A small network was shown many inputs. Here are its activations along a few directions, one row for each input.
In each table, some parts of the input vary, and every possible input appears once, in random order.
Descriptions start from the smaller parts, as in this example, which fits no table here: one of 5 places around a ring, together with either a single point or one of 11 places along a line or (one of 3 separate values, together with one of 6 places along a line).
Shared parts are said once, and a part with two or three values counts as separate values.
In the rows, zero is written as 128.

Other details of the inputs vary at random and push rows far along two fixed directions, the same in every table; ignore that.

A family of inputs:
x1: [152 144  90 135 106  93 121 136 127 113 149 139 125 144  80 104 119]
x2: [109  94 160 134 168 162 125 102 119 154  98 106  95 106 191 174 137]
x3: [ 96 146 162  99 157 158 113 121 163 119 136 131 148 121 139 163 133]
x4: [153 149 112 149  90 103 103 142 124 100 142 164 139 128  82 105 142]
x5: [173 175 127 124 138 161 114 174  99 120 116 119 134 112 207 104 108]
x6: [128 105  78 142  88  57 148 116 129 123 146 133 113 163  22 103 127]
x7: [128 105 154 147 129 135 123 122 110 135 105 132 110 119 147 145 141]
x8: [110 158 142  93 144 144 127 138 155 118 144 126 154 140 126 138 115]
x9: [123 118 110 145 117  91 111 104 144 118 145 141 120 137  66 133 138]
x10: [110 151 143 102 112 125 132 142 150 113 143 142 164 149  85 121 133]
x11: [108  80 136 139 148 127 130  95 130 146 110 122  88 121 131 165 135]
x12: [ 84 100 147 123 106  86 128 100 165 114 143 158 133 161  18 155 149]
x13: [ 74  58 123 128 144  98 168  65 144 168 132  92 104 149  82 156 129]
x14: [121 117 139 113 173 166 141 114 129 153 120  96 116 111 202 152 114]
x15: [135 211 136  84 133 169 123 184 139 102 145 126 189 126 169  98 107]
x16: [120 141 149 109 177 182 125 117 132 155 130  92 143 104 219 144 117]
x17: [165 146  75 142  79  81 137 166 108 105 130 147 124 151  72  73 112]
x18: [127 128 160 129 155 176 121 125 124 136 114 125 132  94 205 149 135]
x19: [129 125 139 122 138 153 141 130 123 139 118 118 132 113 175 129 129]
x20: [193 211  90 121 104 139 120 202 106  92 138 139 164 118 169  61 103]
x21: [139 120 109 136 113 105 148 140 105 132 116 116 110 144 115 109 118]
x22: [ 72  64 162 123 161 144 156  66 141 179 121  91 119 126 144 170 143]
x23: [150 129 127 148 106 120 114 144 114 113 117 155 123 122 120 116 135]
x24: [123 100 141 137 123 129 144 123 107 148 106 116 112 133 138 131 136]
x25: [165 162 107 138 118 123 102 154 126  98 135 152 129 115 132 113 125]
x26: [170 174 119 119 139 165 116 172 108 121 119 124 137 108 207 102 105]
x27: [120 110 121 141 131 111 115 102 138 127 136 135 110 124  98 148 139]
x28: [143 114 107 142  91  98 138 140 113 124 120 144 118 143  85 103 132]
x29: [ 74  56 162 142 150 121 136  59 147 160 125 114 111 128 106 179 151]
x30: [149 150 112 134  99 116 123 146 119 116 140 142 145 130 107  97 133]
Each input here is: one of 5 places around a ring, together with either a single point or one of 5 places along a line.
Changing only the place on the ring of 5 turns x26 into x23. The same change can be made to x5. Which row results?
> x7
A walk changes only the place on the ring of 5. It starts at x27 and steps to x1. List the rest of the walk in order.
> x6, x30, x4
Which other rows agree with x19 in the place on the ring of 5? List them by row number.
> x10, x22, x24, x28, x30

A family of inputs:
x31: [ 91  75 148 128 163 138 138  81 141 156 118 107  92 117 140 180 136]
x32: [ 70  99 151 103 145 121 147  89 164 142 139 118 137 151  81 165 135]
x33: [106  81 133 139 130 112 137  97 132 144 124 130 106 130 102 151 142]
x34: [124 124 143 116 153 159 142 126 124 145 117 107 136 120 183 137 125]
x35: [129 190 167 100 147 187  96 160 146 105 141 139 182 101 190 129 126]
x36: [152 149  97 132  95 103 129 154 121 110 141 145 138 140  92  91 122]
x37: [139 128  95 134 107  87 132 129 133 116 143 137 121 151  71 110 116]
x38: [162 160  91 135  92  92 121 156 120 105 146 147 138 146  80  86 121]
x39: [172 180 119 136 112 141 101 162 113 102 136 145 146 116 148 100 127]
x40: [145 123 109 144  95  93 120 137 122 114 123 155 123 140  73 114 134]
x41: [148 177 134 103 160 184 118 161 121 128 125 111 151  97 228 123 111]
x42: [ 98  95 174 126 171 175 144  99 123 156 104 101 112 104 203 170 139]
x43: [108 108 157 124 169 163 125 101 135 150 120 108 113 107 190 161 126]
x44: [127 104 124 145 109 101 125 121 120 126 123 137 111 141  84 133 135]
x45: [ 95  77 132 125 134 116 156  94 133 156 114 112 103 143 104 148 129]
x46: [171 179  98 136  82 103 124 180 111  92 139 152 146 139 101  67 120]
x47: [170 210 116 116 131 171 107 179 114 109 131 124 169 102 205  88 113]
x48: [117 100 114 135 110  90 145 116 123 133 127 125 109 158  71 124 128]
x49: [111 104 134 137 143 127 123 104 134 142 122 121 116 117 133 148 136]
x50: [126  96 124 146 111  98 130 115 131 128 127 140 111 140  82 133 139]
Changing only one part turns x33 into x36. The same change can be made to x35. Which row results?
> x32
What do these inputs look like to the network?
> one of 2 separate values, together with either a single point or one of 9 places along a line

A family of inputs:
x51: [130 137 141 121 128 139 122 137 132 120 127 139 135 124 136 133 132]
x52: [122 114 152 126 154 165 133 122 115 149 106 110 116 107 195 146 127]
x53: [143 139 123 125 132 137 133 148 115 124 119 123 123 123 156 121 119]
x54: [114  83 115 148 122  97 140  93 125 145 128 120 101 137  89 137 136]
x55: [149 160 109 135  96 103 109 156 127  96 136 156 138 138  84 102 128]
x56: [114  87 132 140 140 122 139  92 125 154 122 112 105 126 130 148 137]
x57: [113 123 140 125 147 143 120 114 136 133 126 120 125 118 146 148 131]
x58: [130 143 117 129 121 118 119 129 135 116 141 135 136 128 106 121 130]
x59: [106 108 123 131 131 110 129 102 142 132 137 124 119 133  93 143 135]
x60: [ 89  59 153 137 154 134 149  80 124 168 103 102  90 125 143 171 138]
x61: [100  95 121 129 118  97 144 100 143 136 135 127 119 147  67 138 136]
x62: [147 152 137 124 134 162 127 155 106 129 114 120 137 110 192 115 121]
x63: [154 143 128 138 118 136 118 148 109 123 118 136 128 120 153 113 129]
x64: [ 98  98 144 125 140 126 136 102 139 139 121 123 113 131 114 158 136]
x65: [153 168 104 119 121 120 115 153 132 108 146 136 141 135 118 106 113]
x66: [121 110 114 141 102  74 123 110 142 118 146 145 123 161  34 128 135]
x67: [157 140 102 140 117 111 118 145 119 113 130 139 117 128 120 112 120]
x68: [116  77 118 147 124  98 139  96 125 144 121 125  92 138  90 144 134]
x69: [154 166 105 131 100 110 110 154 131  99 148 154 149 132  93  98 128]
x70: [142 169 132 119 122 145 118 160 124 110 130 136 152 121 147 111 125]
x71: [128 162 147 111 140 161 122 142 132 130 136 117 165 120 171 119 122]
x72: [117  84 108 143 108  88 150 104 124 141 126 126 105 148  72 125 132]
x73: [169 171 105 138  99 129 117 169 105 111 132 139 151 123 141  78 122]
x74: [138 117 130 141 132 134 123 121 117 138 120 124 116 119 150 131 133]
x75: [110 124 156 120 144 142 126 118 136 136 126 120 136 130 140 146 130]
x76: [158 177 117 125 114 135 109 160 130 102 145 150 160 119 137 100 124]
x77: [159 177 124 125 107 134 107 171 124  98 133 154 153 124 130 100 125]
x78: [123 142 136 120 129 138 128 138 128 122 126 128 138 127 134 126 129]
x79: [144 149 124 120 142 157 132 147 117 132 122 115 136 111 189 117 115]
x80: [111 105 150 121 160 160 146 115 119 153 107 101 113 114 188 151 125]
x81: [ 84  75 156 123 160 140 140  80 145 157 120 111 107 124 134 177 139]
x82: [127 108  97 134 108  71 129 116 140 118 142 141 105 163  39 128 123]
x83: [ 90  93 144 125 145 117 137  84 147 148 138 112 123 140 100 160 135]
x84: [151 154 131 124 143 159 121 155 113 123 115 124 128 108 193 123 116]
x85: [130 140 126 129 117 120 120 138 130 114 129 141 131 132 108 123 130]
x86: [ 97 112 158 110 160 168 142 108 138 154 121 105 136 113 177 153 131]
x87: [147 149 129 129 140 158 121 140 113 132 125 118 134 104 189 119 122]
x88: [128  90 105 148 115  85 135 107 127 130 126 133  95 144  74 132 130]
x89: [142 150 131 126 127 140 114 143 133 115 134 144 144 119 143 122 127]
x90: [155 137 109 148 109 114 115 141 112 119 128 139 124 127 120 106 128]
x91: [141 129 125 133 129 132 128 138 116 126 116 129 117 123 147 124 123]
x92: [107 121 164 110 156 169 138 122 134 143 117 115 138 113 183 151 130]
x93: [130 118 121 133 140 131 133 117 124 137 126 116 116 119 147 132 125]
x94: [112 123 132 108 149 141 142 120 138 143 130 108 128 133 146 138 116]
x95: [145 155 108 119 111 108 127 156 128 108 137 138 134 148  97 106 115]
x96: [143 174 124 118 122 148 118 158 127 113 136 133 159 118 152 102 123]
x97: [154 164 107 130 101 111 111 151 133  99 149 154 148 132  95 102 129]
x98: [159 164  95 140  88  91 104 156 129  90 147 163 141 141  66  95 128]
x99: [152 178 118 124 106 129 112 169 121  98 134 146 153 128 124  96 124]
x100: [145 148 122 131 103 113 118 151 131 104 134 158 140 135  99 111 129]
x101: [124  90 110 146 104  88 144 107 122 140 127 129 109 148  73 121 136]
x102: [111 121 145 114 141 149 138 118 138 140 129 120 139 122 149 140 132]
x103: [138 159 138 108 148 159 120 151 128 124 124 121 137 120 177 128 113]
x104: [ 98  70 139 139 136 117 153  92 120 158 110 108  97 136 117 153 137]
x105: [112 103 116 139 116  91 127 105 140 125 135 138 111 145  63 139 136]
x106: [132 156 150 111 138 165 124 150 127 123 125 128 150 114 177 127 128]
x107: [132  93 105 151  89  70 140 118 118 127 126 142 104 158  45 117 138]
x108: [104  76 123 134 149 113 148  86 134 152 124 107  92 131 117 159 128]
x109: [118 134 149 115 138 151 132 134 130 131 122 124 138 121 153 136 130]
x110: [120 133 127 125 133 129 123 120 138 126 138 127 133 123 122 134 131]
x111: [145 151 110 128  97 109 125 150 133 107 143 152 152 139  90  97 127]
x112: [102 127 153 111 159 169 134 115 135 147 122 104 140 110 183 146 128]
x113: [ 98  70 129 132 142 116 159  87 131 159 117 105  99 136 117 151 130]
x114: [129 163 154 112 140 161 120 148 128 124 130 120 159 122 171 124 123]
x115: [106 112 160 116 163 166 128 106 139 146 122 114 127 110 178 164 134]
What do these inputs look like to the network?
> one of 5 places around a ring, together with either one of 2 separate values or one of 5 places along a line or one of 6 places along a line
Changing only the place on the ring of 5 turns x86 into x69. The same change can be made to x71. Which row results?
> x83
Which other rows agree with x114 in the place on the ring of 5? List them by row number.
> x53, x62, x70, x78, x80, x92, x95, x99, x104, x106, x107, x109
A walk changes only the place on the line of 6. It starts at x100 and steps to x51. List the rest of the walk in order.
> x77, x64, x85, x55
Change only the place on the line of 5 in x88. List by row number the other rows that result.
> x67, x68, x74, x90
